Each row below holds a small network's activations on one input, seen along a few directions.
In each table, some parts of the input vary, and every possible input appears once, in random order.
Descriptions start from the smaller parts, as in this example, which fits no table here: one of 3 separate values, together with either a single point or one of 9 places around a ring or (one of 4 places along a line, together with one of 5 places around a ring).
Shared parts are said once, and a part with two or three values counts as separate values.

Other details of the inputs vary at random and push rows far along two fixed directions, the same in every table; ignore that.

Table:
row 1: [ -5 -14  28  -2   0 -28  19   9 -42  15   1]
row 2: [-11 -16  26  -9  -3 -24  21  20 -42  13   0]
row 3: [ 22  28 -47  16 -38  36 -35  -7 -30 -37 -51]
row 4: [  9   6   7 -18  39   5  23 -13  84  17  44]
row 5: [-13 -24  39  -5  -8  22  19   1 -32   9   6]
row 6: [  6   6  -6 -30  26   6  47   5  84  25  39]
row 7: [-20 -52  37   5   0   0  26 -19 -21  -9 -19]
row 8: [ 25  31 -41  22 -29  31 -36 -18 -32 -36 -46]
row 9: [-11 -21  36   0   1 -22   1   4 -40  11  10]
row 10: [  4   6   9 -11  40   7  19 -12  88  21  41]
row 11: [ -2  28 -48  25 -35   5 -64   0 -31 -33 -43]
row 12: [ -9 -24  28   3   4 -21  11  18 -41  11   4]
row 13: [  1 -16  30 -14  -6  13  36   5 -39  11  -4]
row 14: [ -1  28 -46  28 -29   4 -63  -4 -33 -33 -41]
row 15: [ 31  59 -81   4   0  28 -43 -24  96 -27  -8]
row 16: [ -6 -21  44   2  -1  16  15  -8 -33  11   2]
row 17: [ -2 -24  32  -6  -9  18  31   8 -35   7   3]
row 18: [ 10  29 -54  22 -36   1 -53   8 -32 -36 -48]
row 19: [ -6 -20  32   7   7 -25   9   8 -42  12   6]
row 20: [ -2   6   0 -12  44 -31   8  -2  86  24  51]
row 21: [  1 -15  31 -11   0  12  36   2 -41  11  -2]
row 22: [-18 -19  38  11   7 -21  -1  -1 -41  13   9]
row 23: [  1   2   1 -26  26  12  28   0  89  17  45]
row 24: [-12   1  -5 -22  31 -25  14  14  94  23  56]
row 25: [  5   2  -7 -10  39 -32  15  11  87  27  42]
row 26: [ -7   2   1  -7  41 -28   5   3  91  30  47]
row 27: [ 12  27 -39  18 -37  40 -47 -13 -28 -35 -48]
row 28: [-15 -25  27   0  -8 -18  14  24 -39   8   7]
row 29: [ 14   9  -2 -24  34   1  41  -4  82  27  35]
row 30: [-34 -60  22  12   3 -33  10 -10 -27   1 -10]
row 31: [ -5  28 -50  25 -42   6 -63   1 -31 -36 -39]
row 32: [ -4 -22  39 -11  -5  18  20   1 -36   5   3]
row 33: [ 26  28 -42  21 -34  32 -36 -15 -31 -34 -47]
row 34: [  5  30 -50  18 -37   3 -62  -1 -32 -39 -42]
row 35: [-10 -22  42  -1   3  19  16  -3 -35   9   3]
row 36: [  1 -24  35  -3   2  15  28   4 -38   8   0]
row 37: [-16 -22  33  -3   3 -19   3   9 -41   9  10]
row 38: [  4 -12  34  -7   2   8  33  -6 -41  10  -1]
row 39: [ -6 -11  29  -1   5 -29  18   5 -45  14   3]
row 40: [ 28  59 -85   1   3  31 -43 -19  96 -30  -9]
row 41: [  19   67 -104    0   -7   -8  -39    4   98  -25   -9]
row 42: [-10 -16  25  -5   2 -25  20  15 -45  13   1]
Each input here is: one of 2 separate values, together with either a single point or (one of 4 places along a line, together with one of 5 places along a line).
Q: The inputs of row 12 and row 36 match in every part but the choice among 2 separate values. If row 28 is changed in the same way as row 12 into row 36, which row does it become?
A: row 17
Q: The inputs of row 30 and row 7 match in every part but the choice among 2 separate values. If row 34 is changed in the same way as row 30 into row 7, which row does it become?
A: row 32
Q: A walk changes only the place on the line of 4. It starts at row 31 and steps to row 24. List the rest of the walk in order.
A: row 28, row 41
Q: Change only the place on the line of 5 in row 41. List by row number the other rows that result.
A: row 1, row 2, row 39, row 42

Table:
row 43: [ -7 -17  21   8  -1   4  -3  -6 -36  -3 -11]
row 44: [ -1  10 -39  -1  -9   9 -16  -8  33 -21 -13]
row 45: [ -6 -20  19   9  -2   3   1  -4 -36  -5 -13]
row 46: [  9  26 -27  13   2   6 -33 -20  33 -10  -3]
row 47: [-12  -8  25  10  -9   8  -8  -5 -38   1  -2]
row 48: [ 16  28 -39   3  -6  10 -10   0  27 -13  -9]
row 49: [ 22  31 -33   3  -2   7 -20 -12  23 -11  -9]
row 50: [-22 -17   9   8 -12 -30 -16  18 -40   1  -2]
row 51: [  4  -5  18   1  -3   6   8   3 -43   2 -10]
row 52: [  0  -7   2 -29  35  -8  48  13  89  34  49]
row 53: [  2  -4  17   1  -9   7   9   6 -41   1  -7]
row 54: [-11  -9  28   6 -11   9  -9  -2 -35   1  -3]
row 55: [ 16  34 -36  -5  -7  17 -20   2  25 -11   1]
row 56: [ -3 -17  13 -14  46 -18  34  -7  95  28  46]
row 57: [-12 -37  55 -28  32 -14  68  17  28  46  46]
row 58: [-11  -4   6   0 -13 -28  -3  27 -46   4   1]
row 59: [ 20  39 -31   5  -1   8 -21 -11  27  -6  -3]
row 60: [-21 -15  13   9 -11 -33 -17  16 -39   2  -5]
row 61: [ 13  26 -40  -3  -2   6  -5  -6  23 -13 -18]
row 62: [ -6 -24  16  10  -7  -2   5 -13 -34  -3 -15]
row 63: [  4  21 -33   3  -5  15 -31  -7  32 -15   1]
row 64: [  5  27 -28  11   4  11 -32 -14  32  -9  -4]
row 65: [-10 -20  19  10  -8   4   3  -2 -34  -6 -10]
row 66: [  1   9 -40   5 -12  13 -20  -7  29 -17 -15]
row 67: [-14 -22  17  -1 -13   2   7  -4 -32  -8 -16]
row 68: [  5  -7  15   2  -4   4  12   4 -42   0 -11]
row 69: [  1  -8  13   1 -12   5  15   5 -39   0 -11]
row 70: [ 13  24 -43   2  -9  10  -5  -2  27  -9 -13]
row 71: [ 10  25 -41  -3  -8   7  -3  -4  25 -14 -13]
row 72: [ -4  -4  10   6  -4 -40  -3  12 -47   6  -3]
row 73: [  8  -3   8 -20  43 -16  44   2  87  32  45]
row 74: [  7  23 -31   8   6  10 -32 -14  31 -13  -5]
row 75: [  4  12 -36   5  -6  12 -22  -4  34 -19  -8]
row 76: [  3  -3  21  -5 -12   9   5   7 -40   2  -6]
row 77: [ -9 -36  56 -29  33 -11  64  21  25  41  53]
row 78: [ 16  28 -38  -1 -10  16 -18   3  22 -14  -8]
row 79: [ -8 -35  57 -24  40 -16  66  13  24  45  46]
row 80: [ 14  37 -34  -1  -9  18 -21   3  27  -8   1]
row 81: [  2  11 -36   5  -9  12 -20  -5  34 -18 -10]
row 82: [  2  25 -30   6  -6  16 -32  -7  33 -12   1]
row 83: [ 11  13 -33  13   1   2 -23 -18  33 -18 -12]
row 84: [  3   4  23   1  -4   8   3   2 -45   7  -4]
row 85: [  9  -8  17   4  -7   0  12  -2 -42  -2 -10]
row 86: [ -7  -3   8   5  -2 -34  -4  19 -49   5  -5]
row 87: [  3  -5  19  -2 -12   9   7   9 -40   1  -9]
row 88: [  2  -2  18  -1 -10   8   7   4 -41   2  -4]
row 89: [  5   1  20  -2  -2   7   3   2 -45   4  -4]
row 90: [-12 -23  14   8 -11   4   7  -4 -33  -3 -14]
row 91: [  5 -11  12   2 -10  -1  16  -4 -41   2 -14]
row 92: [  2   2  19  -1  -9   9   5   4 -44   2  -1]
row 93: [-10 -19  19   4 -11   9  -3   2 -35  -5  -6]
row 94: [  4  33 -48   3  -5 -26 -29  18  27  -9  -4]
row 95: [  4  17 -32  11  -4  11 -26 -10  28 -17 -11]
row 96: [  2  11 -37   7 -11  10 -21  -8  31 -16 -19]
row 97: [ -9 -16  25   3 -10   7  -6  -2 -34  -3  -7]
row 98: [  7  19 -30   9   3  10 -30 -14  28 -14 -11]
row 99: [  2  -5  17  -6 -13  11   6   9 -41   1  -1]
row 100: [ -7  -7  17 -22  44  -8  24   2  96  30  58]
row 101: [  4  11  14 -26  39  -5  31  11  89  36  56]
row 102: [  2  11  12 -22  42  -6  34   9  87  36  58]
row 103: [  4  13 -33   8  -9  10 -23  -7  32 -19 -17]
row 104: [  4  17 -32   3  -5  14 -29  -7  33 -16  -3]
row 105: [ -8 -21  21   6 -11   5   1   1 -32  -6 -11]
row 106: [  5  11 -36   7  -2  -1 -16 -22  32 -20 -18]
row 107: [ -8 -21  18   9  -4   3   2  -6 -35  -4 -15]
row 108: [ 14  23 -40  -1 -13  14 -11   3  22 -14 -11]
row 109: [  9   1  11 -21  46 -14  38   2  87  32  50]
row 110: [ 10  17 -31  13   0   5 -29 -19  29 -17 -13]
row 111: [  5  -3  19  -2  -3   6   5   2 -43   3  -7]
row 112: [-15 -16  12  14  -4 -41 -16   4 -40   3  -5]
row 113: [ 17  27 -36   1 -10  12 -14   3  24 -14 -13]
row 114: [-10 -16  23   7  -8   6  -4  -5 -37  -3  -6]
row 115: [ -4 -16  24   9  -4   0  -6 -14 -36  -3  -7]
row 116: [-10  -3   7   4  -9 -32  -3  22 -47   3  -1]
row 117: [-11 -21  17   9 -10   4   4  -3 -34  -5 -12]
row 118: [-15 -21  15   3 -10   1   9  -6 -34  -9 -15]
row 119: [-20 -44  65 -21  37 -14  49   9  32  40  49]
row 120: [  4  11 -38  10  -2   8 -20 -14  28 -15 -20]
row 121: [-18 -17  11  12  -2 -36 -16  11 -42   4  -6]
row 122: [  3  -9  13  -2  -9  -4  18  -6 -42  -3 -16]
row 123: [ 10  22 -41  -9 -11  10  -5   1  24 -15 -11]
row 124: [ 11  22 -29  11   1   6 -34 -21  26 -15  -6]
row 125: [ 22  36 -34   2   1   7 -21 -12  26 -10  -3]
row 126: [-10 -12  23   7  -7   7  -6  -5 -39  -3  -2]
row 127: [  1  -8  15  -3 -15   7  13   8 -38   0 -13]
row 128: [-21 -15  10  12  -9 -33 -16  14 -42   1  -5]
row 129: [-10 -36  54 -25  39 -16  68  12  24  47  44]
row 130: [ -3  -9  13  -9 -15   3  18   5 -38  -2 -15]
row 131: [-11 -21  15   3  -4   0   6  -9 -35  -7 -19]
row 132: [ -8 -27  64 -30  35 -10  55  16  20  45  56]
Q: The inputs of row 127 and row 69 match in every part but one. If row 67 is changed in the same way as row 127 into row 69, which row does it become?
A: row 118
Q: The inputs of row 111 and row 76 match in every part but one. If row 129 is changed in the same way as row 111 into row 76, which row does it become?
A: row 57
Q: The inputs of row 98 and row 97 match in every part but one. If row 45 is changed in the same way as row 98 into row 97, which row does it become?
A: row 105
Q: Describe the family of inputs behind these rows.
A: one of 2 separate values, together with one of 5 places along a line, together with either a single point or one of 8 places along a line
Q: Change only the choice among 2 separate values in row 127. List by row number the other rows that result.
A: row 103
Q: Change only the place on the line of 5 in row 123. List by row number the other rows that result.
A: row 61, row 71, row 122, row 130

Table:
row 133: [ 3  5  3 -2  6 -4  0  4  6  8 10]
row 134: [-5 -9 -1  0  5 -6  4  1 12  2  1]
row 135: [-4 -4  4 -1  7 -3 -3 -2 11  2  7]
row 136: [ -11  -23   41    7  -26    0    5    8 -105   -1  -21]
row 137: [ 4 -4  6 -4  2 20 11 -9 13 -1  3]
row 138: [-6 -4  3  1  5 -4  0 -2 10  3  5]
row 139: [ 1  4  2 -5  5 -4  1  5  7  6 10]
row 140: [-2 -2  5  3  8 -3 -4 -3 11  3  7]
row 141: [ 9  5  4 -9  3 19 16 -3  8  4  2]
row 142: [ 1  0 -3 -4  3 -8  9  9  8  4  4]
row 143: [ 1  1 -2 -5  4 -8  9  5  7  5  6]
row 144: [-5 -7  0 -1  6 -7  3 -3 11  2  3]
row 145: [ 1  2  1 -5  3 -7  6  5  8  6  7]
row 146: [ 13  36 -62  23 -33  14 -57 -15  -7 -41 -47]
Q: Describe the family of inputs behind these rows.
A: one of 2 separate values, together with either a single point or one of 6 places along a line
Q: The inputs of row 145 and row 146 match in every part but the choice among 2 separate values. If row 143 is changed in the same way as row 145 into row 146, which row does it become?
A: row 144
